A small network was shown many inputs. Here are its activations along a few directions, one row for each input.
In each table, some parts of the input vary, and every possible input appears once, in random order.
A made-up example of a description, with smaller parts first: one of 8 places around a ring, together with either a single point or one of 11 places along a line or (one of 3 separate values, together with one of 6 places along a line).
Shared parts are said once, and a part with two or three values counts as separate values.
In the rows, 128 means zero.

Other details of the inputs shift rows strongly along two fixed directions, in all tables alike. That doesn't count.

Table:
R1: [149 157  30  63 108 128 187 189 137 108 152 161 106  94]
R2: [124 116 100 102 139 129 164 153  93 142 161 180 109  61]
R3: [133 113  96 117 121 125 120 117 147 115 121 146 109 121]
R4: [128 181 153 138 133 120 126 109 154  72  96  47 113 180]
R5: [ 93  86 138 132 149 117  90 145  72 184 144 181 120 128]
R6: [116  46 112 135 101 116 107 106  98 157 132 190 116 150]
R7: [ 89  70 152 177  93 117  67 101  99 173 122 141 136 193]
R8: [156 183 137 123 151 146 161 146 151 111 137 100 137 133]
R9: [142  87 130 117 142 123 153 139 101 128 161 162 151 106]
R10: [157 166 144 128 150 153 172 123 159  96 135 103 135 109]
R11: [134 163 165 140 132 120 136  91 165  60  94  53 108 154]
R12: [144 176 149 129 152 140 152  96 162 100 123  96 147 114]
R13: [110 130 161 174 128 127  57  82 179 106  91  80 125 144]
R14: [131  98  91  94  77 118 164 163 121 141 157 162 113  69]
R15: [128 144 139 138 158 139 112 133 112 149 110 105 134 131]
R16: [127 137 189 183 168 122  81 102 137 120 111  86 166 189]
R17: [148 170 124 128 157 150 163 123 139 110 113  91 126  83]
R18: [ 76  71 160 166  98 110  54 119 118 178 118 131 135 172]
R19: [111 139 120 133 117 123  84 136 155 129 119 108 124 141]
R20: [159 149  93 125  86 130 185 130 142 104 136 120 113  97]
R21: [107  83 150 112 134 125  93 148  76 184 130 183 145 140]
R22: [131 124 126  91 137 125 135 144 103 160 157 164 147 126]
R23: [151 164 124 101 136 145 174 143 132 111 122 134 134  77]
R24: [126 119  89 128 104 123 135 135 119 133 128 150 122 159]
Each input here is: one of 2 separate values, together with either a single point or one of 5 places around a ring or one of 6 places along a line.
Q: List by row number the other rows that have the choice among 2 separate values in common with R8.
A: R1, R4, R5, R7, R15, R16, R18, R19, R21, R22, R24
Q: Change only the choice among 2 separate values in R14. List by row number the other rows that result.
A: R18

Table:
R25: [136 124  78 114  83 127 169 170 103 174 171 179 136 107]
R26: [149 238 152 106 168 138 151 123 172  68  95  46 123 119]
R27: [116  96 128 101 161 125 103 166 106 161 164 180 131  91]
R28: [166 177  83 101 111 132 177 163 148 101 134 109 137 155]
R29: [123 171 143 168 113 119 127 129 138 106  94  55 117 172]
R30: [ 92 156 164 160 113 119  53  93 158 120  74  63 120 211]
R31: [123 107 207 154 186 137  73  93 120 143 106 105 169 198]
R32: [116  38 167 146 120 125  92  83 117 127 115 156 150 178]
R33: [145 149 116  67 160 128 160 178 117  96 164 138 122 104]
R34: [ 81  86 169 120 153 132  56 120  99 192 118 163 135 117]
R35: [126 182  65  94  91 138 143 168 153 130 121 122 108  94]
R36: [147 227 103 134 123 117 143 144 197  51 109  42 118 165]
R37: [134 104  91  57  90 125 165 142 124 107 139 153  87  90]
R38: [135  78 104  92  90 117 182 150  86 117 152 158  97  84]
R39: [127 119  97 132 166 128 125 105  96 121 112 159 103 171]
R40: [129  99 113 105 120 111 135 122 149  85 143 129 105 127]
R41: [ 82  83 130 165 114 108  30 123 132 168 126 143 137 173]
R42: [157 204 110 149 134 132 147 101 224  44 107  53 114  89]
R43: [117 106 197 143 159 125 112 107  91 158 145 136 159 168]
R44: [134 136 118 128  92 119 159 146 114 139 149 136 135 166]
R45: [114  69 146  91 144 117 144 168  42 166 158 175 129 107]
R46: [115 127 158 144 159 130 123 139  98 159 126 122 137  87]
R47: [124 118 110 109 101 128 125 114 153 124 115 136 101  76]
R48: [163  99  86 103 107 140 175 133 137 122 150 176 137  73]
R49: [104 102 188 209 122 122  72  64 145 128  82  80 122 131]
R50: [117 138 111 177 178 137  89  78 124 139  88 143 116 154]
R51: [158 148 108 133 104 137 196 114 154 107 150 133 129  73]
R52: [ 99  83 112 148  93 120 102 158  81 186 135 156 119 121]
R53: [154 148 139 122 173 153 143 138 134 140 133 139 167 105]
R54: [147 152 165 166 118 132 157  73 164  79 119  77 129 153]
R55: [114  81 123 157 110 132  68 123 118 182 126 161 161 174]
R56: [154 152 115  97 142 144 200 167 102 154 177 171 147  61]
Q: Changing only one part turns R50 into R39. The same change can be made to R51. Which row results?
A: R54
Q: Describe the family of inputs behind these rows.
A: one of 2 separate values, together with either a single point or (one of 3 separate values, together with one of 5 places around a ring)
Q: Change only the choice among 2 separate values in R29. List by row number the other rows that result.
A: R52
Q: Change only the choice among 3 separate values in R29. List by row number the other rows that result.
A: R38, R45
